Each row below holds a small network's activations on one input, seen along a few directions.
Each table varies a few parts of the input and shows all the possible inputs, shuffled.
A made-up example of a description, with smaller parts first: one of 5 places around a ring, together with either a single point or one of 11 places around a ring or (one of 3 separate values, together with one of 6 places along a line).
Shared parts are said once, and a part with two or three values counts as separate values.

Rows:
R1: [  2.7  12.4 -64.2   5.8 -15.9  20.4 -40.9 -35.1 -45.1 -54.1  44.9 -18.2
 -66.8]
R2: [-47.2  -4.0 -45.9 -24.8  26.6  26.2  36.9  17.4   6.0  29.6  16.4  -3.8
  -4.5]
R3: [ 12.8  -3.2  14.5  39.1 -54.8  -5.0   1.9  14.5  27.0 -28.9 -37.3  27.6
   8.8]
R4: [-55.8 -24.4  16.5 -18.8   4.7 -24.2  25.9 -37.8  37.9  31.5  -9.5  14.2
  -4.1]
R5: [ -6.0 -46.5   2.6 -23.2  44.6 -32.8  22.3  -9.8  21.8  45.6   7.0   6.7
 -10.6]
R6: [-23.9  16.2  -1.4  -9.6  50.4  40.1  -0.5  -8.4  11.2  41.0  15.1 -33.3
  40.1]
R7: [ 31.5  37.4 -22.6   6.6   5.9  29.7 -78.0 -57.1 -30.9 -51.8  54.7 -41.0
 -14.0]
R8: [-28.3  10.2 -23.0  29.8 -19.8   1.0 -52.7 -52.7 -13.5 -84.4  38.5 -25.4
 -46.6]
R9: [  9.9  41.4  -1.0  21.1  17.5  47.5 -38.0  34.5   6.0   6.1   0.3 -11.3
  39.7]
R10: [-23.5 -20.7 -20.4 -45.1   8.2  -1.4  41.1 -14.4   9.9  58.3   3.9  19.6
 -26.3]
R11: [-27.9  23.7  18.5   0.0  -1.7   7.2 -20.8  58.9 -33.2 -26.9 -12.8 -10.5
  34.1]
R12: [ 63.5 -23.7   0.2  33.1 -13.3 -12.4  -0.1  42.2  16.5 -20.1 -22.5  23.1
   0.5]
R13: [-79.9  -7.4  -9.7   2.7  24.0   2.6  20.8  -6.6  32.6   3.2   1.1  -9.8
  16.7]
R14: [ 39.2  -6.7  -1.1 -12.9 -38.8 -16.0  52.5 -12.9   7.6  45.5 -13.5  35.5
 -31.9]
R15: [-60.7   3.3  11.4 -34.9  33.4  -7.1  15.0  13.8 -26.7   6.9  -4.9 -32.3
  36.2]
R16: [  7.1 -12.0  34.1  11.7 -41.4 -39.5  36.3 -37.7  32.9  17.6 -27.6  33.8
  -6.0]
R17: [ 64.0  12.9  40.8  -5.0  -8.8  -1.2  16.4 -42.3  12.5  48.3 -17.4  18.8
  17.3]
R18: [-30.1 -29.2 -18.0  -1.6  62.6  -1.4  21.6  25.0  22.8  13.9  21.0 -20.0
   4.2]
R19: [-47.2  15.7  -4.4  37.2  -8.9  14.5 -15.6  37.4  26.3 -30.1 -12.4   9.1
  12.9]
R20: [ 58.6 -30.7  22.4   6.0   1.9 -46.3  35.4  -8.8  21.4  26.9 -13.4  25.1
 -17.6]
R21: [ -7.8  18.1  -6.9  -7.3 -12.1  -9.7 -61.4 -34.3 -78.7 -81.4  36.8 -37.7
 -16.6]
R22: [  3.8  -4.9 -15.2  32.2  31.9   9.3 -15.3  66.9  15.8 -20.8   4.5   0.8
   1.7]
R23: [ 31.8   4.5  37.6   2.5 -48.6 -12.2  -4.1  36.6 -30.3 -25.7 -36.8   7.3
  30.1]
R24: [ 70.4  23.4  18.9  20.7 -25.5  31.0 -18.6  11.7   9.5   2.6 -26.1   9.9
  33.1]
R25: [  0.2  -1.9  23.3 -32.6  34.4  13.9   5.2 -42.5  14.1  66.7   3.5  -2.0
  21.6]
R26: [ 23.1 -11.8 -36.7  24.5  18.8  -8.1 -56.7 -26.5 -26.9 -73.3  55.6 -30.8
 -53.3]
R27: [ 44.6   1.9 -24.2  13.1 -50.8  16.9  17.4  37.0   1.2  -1.5 -26.2  33.1
 -14.0]
R28: [ 26.8  -2.3  57.7 -24.7 -33.4 -45.5  32.5 -13.3 -26.8  21.6 -27.9   9.1
  10.8]
R29: [-36.8 -12.8  38.3 -55.4  13.6 -33.8  20.7 -16.0 -21.3  37.2 -14.3 -12.0
  14.2]
R30: [-14.8  20.9 -42.2   9.8  -4.8  36.4   0.9  60.2   0.4  -3.4  -0.6  14.5
  -9.8]
The inputs of R26 and R21 match in every part but one. If R5 is changed in the same way as R26 into R21, which row does it become?
Answer: R29
What is each input in this table made of?
Answer: one of 5 separate values, together with either a single point or one of 5 places around a ring
Change only the choice among 5 separate values in R6. List by row number the other rows that result.
Answer: R2, R13, R15, R18
Change only the choice among 5 separate values in R20. List by row number the other rows that result.
Answer: R14, R16, R17, R28

Rows:
R31: [-29.8  -7.5  13.7 -27.5  34.7 -10.3  -5.7  28.3 -16.5  16.8  -0.1 -12.0
  16.9]
R32: [ 56.6 -26.9  18.8  -8.3 -23.6 -21.9  74.7  19.4  37.8  74.2 -45.2  52.6
   3.9]
R33: [-18.7 -13.9 -28.8 -16.7  36.8   8.9   4.0  27.6   7.8  30.1  12.9   6.3
 -15.4]
R34: [ 31.4  30.2  -2.9  21.2 -16.0  33.1 -49.8  -0.5 -14.6 -37.2   5.9 -12.6
  12.5]
R35: [ 34.0   6.9 -40.8  26.6 -14.1  26.6 -23.8  21.9 -11.5 -44.8  15.4  -3.7
 -21.7]
R36: [ -1.9  17.0 -16.7  22.2 -40.1  17.5 -30.3  13.9 -17.5 -55.5  -2.3   0.9
 -12.7]
R37: [-46.9 -13.7   8.8 -40.8  40.2 -17.0  28.2 -32.3 -17.2  23.7  15.8 -34.7
  14.8]
R38: [-53.2  -3.5  -3.5 -22.3   9.9   0.0  -1.5  18.6   2.6  18.3  -2.7  11.3
  -7.6]
R39: [-54.7 -26.3  -7.0 -15.0  44.0 -16.8  23.5 -43.4  24.8  20.8  20.8 -19.3
  -3.2]
R40: [-35.7 -20.2 -33.2 -30.6  41.8   2.6  37.9 -32.4   7.9  36.9  29.3 -16.3
 -17.4]
R41: [-20.8   9.4   9.6 -22.7  34.3  15.9 -21.0   4.5   4.8  37.3   4.4  -1.3
  18.6]
R42: [ 44.4 -20.7  61.7 -19.4 -23.8 -39.6  65.6  18.7  12.7  60.2 -57.3  35.0
  36.1]
R43: [ 47.0  22.8   4.7   5.7 -21.6   1.3 -53.7 -59.9 -31.4 -32.2  24.7 -11.7
 -24.6]
R44: [ -5.5  37.3  -3.1  19.2   9.6  43.7 -25.6  28.6   2.7 -10.0   0.0 -14.2
  36.6]
R45: [-37.8  24.0 -15.6  19.6 -14.6  28.2  -5.8  43.0   0.2 -28.6  -7.4  -1.2
   9.9]
R46: [ 51.1  -5.1  57.5 -11.6 -24.8 -13.6  52.0  -3.8  34.8  84.4 -54.4  41.7
  39.3]
R47: [-13.4  20.3   1.9  14.8   9.6  18.0 -10.6  52.2 -19.3 -31.4  -4.5 -24.6
  33.7]
R48: [-21.3   7.6 -12.9  39.9  13.6  18.4 -13.0  39.3  22.7 -33.9   2.0  -7.7
  15.6]
R49: [ 38.2   6.7   7.8  -0.1 -21.0 -23.9 -37.4 -37.1 -53.2 -54.0  22.1 -20.2
 -24.8]
R50: [ 37.6 -31.7  47.3   7.2 -20.2 -40.3  61.1   8.6  54.9  57.8 -54.9  49.7
  15.8]
R51: [ -3.4  13.5 -40.8  25.2  12.3  36.8  -0.2  51.6   5.5 -16.8   8.3  -6.5
   1.9]
R52: [ 23.4  13.9   1.1  16.9 -16.0   7.7 -34.5  22.9 -36.9 -59.1   1.5 -21.8
  10.7]
R53: [ 28.7  -7.0  -6.7  25.9 -17.0 -24.1 -40.9 -48.2 -10.5 -54.5  27.3  -5.8
 -44.5]
R54: [-36.9 -19.8  -1.0  -1.6  38.1  -9.4  -8.3  15.0  25.0  13.0   6.7   4.8
  -1.5]
R55: [ 47.2  -0.7 -34.6   9.7 -18.3  -5.5 -26.7 -36.6 -27.5 -37.9  35.0  -3.3
 -57.1]
R56: [-38.7   2.5   3.8 -35.4  39.7   8.3  11.9 -55.7   4.0  45.1  19.5 -25.4
  16.4]
R57: [ 15.3   0.7 -13.1  42.4 -12.6   7.9 -37.4  10.3   5.4 -61.3   7.8  -5.8
  -8.5]
R58: [-71.0  -9.7  -9.8 -35.1  15.4  -7.2  30.5 -39.8   2.1  25.7  11.8 -12.5
  -8.4]
R59: [ 21.4 -16.2  42.5 -14.2 -51.1 -31.3  69.5  11.1  33.9  63.3 -61.1  56.0
  14.5]
R60: [ 13.2  10.0  -8.7   4.8 -45.0 -13.9 -32.6 -45.7 -33.5 -50.5  18.6   2.3
 -50.0]
What is each input in this table made of?
Answer: one of 5 separate values, together with either a single point or one of 5 places along a line
The inputs of R36 and R57 match in every part but the choice among 5 separate values. If R45 is changed in the same way as R36 into R57, which row does it become?
Answer: R48
Which other rows agree with R55 in the choice among 5 separate values? List them by row number.
Answer: R32, R33, R35, R40, R51
Change only the choice among 5 separate values in R58. List by row number the other rows that result.
Answer: R37, R39, R40, R56
